These are the activations of a small neural network, seen along a few directions. Each row is one input.
Each table varies a few parts of the input and shows all the possible inputs, shuffled.
Descriptions start from the smaller parts, as in this example, which fits no table here: one of 4 places along a line, together with either a single point or one of 9 places along a line or (one of 2 separate values, together with one of 8 places around a ring).
Shared parts are said once, and a part with two or three values counts as separate values.
In the rows, 128 means zero.

Rows:
r1: [117 101  97  92  97 142 108  95 142 153 123 192]
r2: [134 150 124 152 194  94 140  62 166 153 105  60]
r3: [ 99 104  60  69 146 138 111 126 152  63 185 131]
r4: [154  56 155  93 125  97 105  66 144  83 159 169]
r5: [143 124 170 143 229  65 159  74 156 128 125  57]
r6: [125 181  48 205 169 100 152 133 145 177 183  73]
r7: [146  92 137 140  99 122 127  81  33 128  64  54]
r8: [165  83 125  99 118 137  96  68 107 137 109 141]
r9: [112 118 137  95  83 152 117 143 157 157 119 190]
r10: [118 197 140 166 158 110 149 140 181 180  79  86]
r11: [136 136  68 209 187 108 154 102 150 148 203  42]
r12: [116 198  89 228 151 106 149 172 154 176 182  78]
r13: [120 152 135 125  90 135 122 165  72 144  86 129]
r14: [113 147 157 109 103 155 129 199 176 112 149 221]
r15: [146 110 116  95  87 148 107 102 122 170  96 146]
r16: [139 154 192 179  86 139 167 190  40 131  37 130]
r17: [158  77 160 108 155  95 124 102  54  93 130  97]
r18: [140 141  94 115  77 138 121 111  87 124  90 105]
r19: [177  66 176  93 124  96 110  79 109 111 137 125]
r20: [ 97 130 118 105 102 168  85 153 177 123 145 194]
r21: [123 211 137 243 152 124 175 202 169 153 185  97]
r22: [ 77 136  47  78 139 156 107 148 148  87 169 161]
r23: [136 169 179 147  80 158 163 186  92 111  93 144]
r24: [144 133 195 133  81 161 136 177 130 155  95 187]
r25: [159  71 182 146 141  98 134  84  19 102  86  63]
r26: [109 110  81  78 107 151  97 121 174 132 150 172]
r27: [144 128 120 208 197  67 159 100 145 108 229  40]
r28: [155  98 108 105 117 132 121  96  78 105  98  89]
r29: [117  73  98  65 147 143  92 104 154 121 165 151]
r30: [137 152 144 163  87 131 136 151  29 156  40 117]
r31: [ 75 157  80 105 122 175  98 178 171  67 159 182]
r32: [127 213 184 179 157 101 170 176 188 155  78 115]
r33: [ 76 166 131 116 128 182 136 215 172  55 167 194]
r34: [131  59 142  75 178 107 101 101 142  87 192 166]
r35: [135  80 116  68 114 124 110  66 140 141 145 166]
r36: [101  86 120  70 181 110 116 126 143  41 217 132]
r37: [140 117 119 152  82 145 130 107  44 155  43  75]
r38: [124 132 183 111  70 157 154 173 172 137 125 211]
r39: [118 182 108 151 165  93 146  99 168 187  87  70]
r40: [136 129 154 107  93 159 105 146 119 177  90 168]
Describe the family of inputs behind these rows.
> one of 5 places along a line, together with either one of 2 separate values or one of 6 places along a line
The inputs of r12 and r6 match in every part but the place on the line of 5. If r9 is changed in the same way as r12 into r6, which row does it become?
> r1
The inputs of r34 and r14 match in every part but the place on the line of 5. If r36 is changed in the same way as r34 into r14, which row does it become?
> r33
Which other rows does r25 become when the place on the line of 5 takes its other values? List them by row number.
> r7, r16, r30, r37
Which other rows does r3 become when the place on the line of 6 takes its other values? List them by row number.
> r7, r8, r28, r29, r35
Which other rows does r18 become when the place on the line of 5 takes its other values? List them by row number.
> r13, r17, r23, r28

Rows:
r41: [116 169 122 120 132 144 138 167 161 100 169 160]
r42: [156 151 169 156 121 107 154 153  73 146  71  93]
r43: [100 169 111 134 145 143 140 156 204 157 151 140]
r44: [118 132 137 104  98 162 111 143 145 157 100 169]
r45: [131 193 123 226 137 110 151 130 115 183  89  47]
r46: [151 189 151 226 158 109 163 139 104 142 101  52]
r47: [110  96 107  83 141 142 105 130 132  90 166 124]
r48: [159 162  99 198 166 105 150  92  94 178 117  34]
r49: [122 131  70 106 138 141 122 122 158 136 181 137]
r50: [112 103  83 101 117 142 105 126 133 128 156 142]
r51: [147 112 137 125 144  73 139  95  72 133  84  65]
r52: [126 156 136 166 105 105 141 135  79 181  54  97]
r53: [136  92 134  71 131 119 103 100 143 104 124 144]
r54: [118 122 135 132 126 125 134 140 162  93 195 146]
r55: [109 124 115 107 186 120 134 109 191 117 181 115]
r56: [118  94 140 121 120 134 112 157 129  95 170 155]
r57: [109 116  91 103 143 117 113 121 166  88 187 121]
r58: [119 160 140 138 157 132 148 166 199 121 160 148]
r59: [150 116 117 146 123  90 139  96  70 177  81  78]
r60: [109 133 134 117 117 165 124 180 132  95 147 160]
r61: [149 140 126 189 178  86 150  92 106 136 118  12]
r62: [116 113 137  92  65 183 118 128  98 138  73 184]
r63: [131 133 162 108 115 148 115 146 134 116 110 182]
r64: [146  73 104  80  81 150 104  97  96 121  87 175]
r65: [151 104 115  79 117 144 103 108 137 151 123 153]
r66: [138 107 172 101 121 122 104 120 123 117 139 175]
r67: [150 120 169 164 138  79 142 116  55 144  95  99]
r68: [150  77 167  89  85 148 115 118  89  90 107 182]
r69: [160 159 154 221 168  82 158 110  93 136 125  53]
r70: [114 129  86 125 161 127 134 114 191 152 173 130]
r71: [ 91 134 102 120 101 170 116 170 143 132 133 156]
r72: [130 102 166  97  67 159 121 135 101  96  78 189]
r73: [121 138 138 140 172 104 134 132 180 110 185 154]
r74: [131  69 131  66 100 139 106  85  98  86  95 161]
r75: [ 86 165 100 130 102 153 132 152 176 133 156 148]
Describe the family of inputs behind these rows.
> one of 5 places around a ring, together with either one of 2 separate values or one of 5 places along a line
The inputs of r45 and r61 match in every part but the place on the ring of 5. If r62 is changed in the same way as r45 into r61, which row does it become?
> r74
Which other rows does r60 become when the place on the line of 5 takes its other values? List them by row number.
> r41, r58, r63, r72
List by row number the other rows that have the place on the ring of 5 in common with r73.
> r54, r56, r66, r67, r68, r69

Rows:
r76: [175 157 143 190 154  91 154 106  50 154  58  45]
r77: [ 99 126 127  92 113 155 109 160 184  97 169 199]
r78: [125  64 113  51  60 169 107 116 108 110 114 220]
r79: [104 118 114 135 157 134 132 135 191 107 163 124]
r80: [ 85 126 126  71 108 164 109 149 180  87 161 179]
r81: [122  63 154  56  69 158  89 132 118 101 124 229]
r82: [147 164 124 194 155 106 137 129 119 145 133  63]
r83: [113 129 105 127 163 129 112 123 178 124 167 112]
r84: [186 160 142 204 142  94 159 105  47 174  55  46]
r85: [ 86 127 131  67 131 164  95 155 183  98 159 194]
r86: [107  76 117  37  70 152  88 119 104 118 113 222]
r87: [135 167 132 188 154  80 145 135 118 163 131  73]
r88: [149 167 127 176 155  89 151 134 112 158 122  49]
r89: [ 98 127 115  87 114 170 102 160 179  92 170 200]
r90: [133  71 146  52  65 155  95 117 116 113 123 222]
r91: [166 151 151 192 146 103 163 101  42 148  69  40]
r92: [155 141 149 207 140  96 176 123  57 167  58  58]
r93: [151 160 134 174 150 111 161 114 114 147 135  57]
r94: [111 131 111 132 153 107 139 118 181 108 177 120]
r95: [115 137  99 126 161 134 135 129 180 147 160 109]
The inputs of r94 and r83 match in every part but one. If r78 is changed in the same way as r94 into r83, which row does it become?
> r86
Describe the family of inputs behind these rows.
> one of 4 separate values, together with one of 5 places along a line
Which other rows does r91 become when the choice among 4 separate values takes its other values? List them by row number.
> r76, r84, r92
Which other rows does r82 become when the choice among 4 separate values takes its other values? List them by row number.
> r87, r88, r93
